These are the activations of a small neural network, seen along a few directions. Each row is one input.
In each table, some parts of the input vary, and every possible input appears once, in random order.
A made-up example of a description, with smaller parts first: one of 3 separate values, together with either a single point or one of 11 places along a line or (one of 5 places around a ring, together with one of 6 places along a line).
Shared parts are said once, and a part with two or three values counts as separate values.
(in the rows, 128 means zero)

Other details of the inputs shift rows strongly along three fixed directions, in all tables alike. That doesn't count.

Rows:
row 1: [197 181 131 138 138 226 198 175 164 103  83]
row 2: [143 138  97 154 145 148 168 148 151 108 122]
row 3: [111 157 109  93 120 127  90  69  87 181 121]
row 4: [142 113 174 149 172 158 177 200 169  75  99]
row 5: [103 122 146 109 112 110  89 110 104 139 139]
row 6: [197 165 107 113  78 178 161 101 124 154 109]
row 7: [ 78  34 202  93 176  88  92 141 122 110 124]
row 8: [ 41 165  96 146 198 134 101  83 133 135 164]
row 9: [102  59 169  80  89  65  76 143  97 125 112]
row 10: [ 62 132  76 151 207 128 110  73 132 135 168]
row 11: [ 75  71 135  98 142  93  73  58  95 160 166]
row 12: [149  55 173 142 100  92 144 197 146  80 134]
row 13: [244 133 136 100  30 158 172 155 124 137  78]
row 14: [156 163 119  73  61 147  79  51  74 192 108]
row 15: [135  85 185 140  95  82 126 213 147  81 125]
row 16: [130 176  69 143 158 167 123  54 118 165 145]
row 17: [174 222  63 165 149 210 204 110 149 146 112]
row 18: [159  95 142  87  67 127  91  75  92 163 128]
row 19: [174 127 145  90  48 132  99 142 102 137 117]
row 20: [119 169 126 150 141 143 162 159 147 118 125]
row 21: [ 80  85 142 152 174  96 134 136 158 102 160]
row 22: [ 46 161  83 149 206 123  93  88 128 138 164]
row 23: [144 150 107 160 144 157 164 137 149 121 148]
row 24: [ 38 163 101 148 203 122 108  81 127 138 154]
row 25: [113 163 116  97 112 141  83  64  91 179 143]
row 26: [113  63 174  87  92  53  65 143 101 129 136]
row 27: [ 75  72 127  96 136 101  70  61  99 151 159]
row 28: [134  82 166 130  99  82 134 221 144  80 107]
row 29: [176 242  78 147 118 199 171 117 137 152  95]
row 30: [114 182 120 165 162 145 175 164 167 104 127]
row 31: [ 73  59 170 121 138  49  78 160 116 104 144]
row 32: [148 144 104 157 148 145 175 148 147 117 125]
row 33: [107  68 184  84  87  68  70 133 105 133 137]
row 34: [ 67  93 129 180 202  98 137 142 167  90 170]
row 35: [191  60 169 108  64  91 143 185 131 106 103]
row 36: [131 104 147 167 142 123 190 195 173  84 125]
row 37: [176 128 154  94  47 126  99 140  96 141 116]
row 38: [ 71  59 172 122 139  46  73 155 122 107 145]
row 39: [ 68  96 118 174 207  93 147 147 156  90 150]
row 40: [141 105 134 177 149 114 181 196 175  79 119]
row 41: [ 48 160  91 145 214 106 104  86 130 142 157]
row 42: [120 162 110  99 112 138  77  67  88 179 148]
row 43: [120 195  57 154 185 173 141  58 133 159 157]
row 44: [152 158 113  63  75 132  79  54  71 195 108]
row 45: [235 165 102  81  21 200 145  87  95 172  89]
row 46: [180  93 133  87  58 129 126 122 103 141  96]
row 47: [197 178  99 172 120 183 203 176 163 111 120]
row 48: [ 59 134  88 155 212 122 126  67 136 139 149]
row 49: [115 182 105 175 172 139 160 158 158 108 123]
row 50: [113 143  96 144 161 141 144  96 128 137 127]
row 51: [ 73 130 130 105 220 150  99  58 123 149 138]
row 52: [ 66  60 173 113 139  48  87 155 114 107 126]
row 53: [117 154 107  99 118 125  76  72  85 178 141]
row 54: [106 144 139 180 156 130 187 221 185  63 120]
row 55: [177 223  70 169 140 217 198 102 156 140 114]
row 56: [110 143 135 185 172 111 183 226 178  74 124]
row 57: [190  93 139  98  58 122 113 123  96 141 116]
row 58: [181 112 128  82  62 135  95  76  91 170 133]
row 59: [177  95 184 107  51  96 122 200 129 104 117]
row 60: [200 167 106 116  71 186 159  99 113 154 103]
row 61: [132 108 161  89 146 151  99  90 111 147 105]
row 62: [182 152 156 134  66 148 151 182 143 113 105]
row 63: [125 115 128 191 162 134 189 209 190  60 143]
row 64: [ 66 153  98 132 182 111  91  82 108 148 144]
row 65: [180  59 181 113  52 107 138 180 127 102 112]
Description of these inputs: one of 5 separate values, together with either a single point or (one of 2 separate values, together with one of 6 places around a ring).
Changing only the choice among 5 separate values turns row 44 into row 52. The same change can be made to row 51. Which row results?
> row 4
Changing only the choice among 5 separate values turns row 45 into row 60. The same change can be made to row 2. Which row results?
> row 39
Which other rows does row 34 become when the place on the ring of 6 takes its other values? List them by row number.
> row 16, row 18, row 40, row 48, row 55
Which other rows does row 60 become when the choice among 2 separate values takes its other values? List them by row number.
> row 24
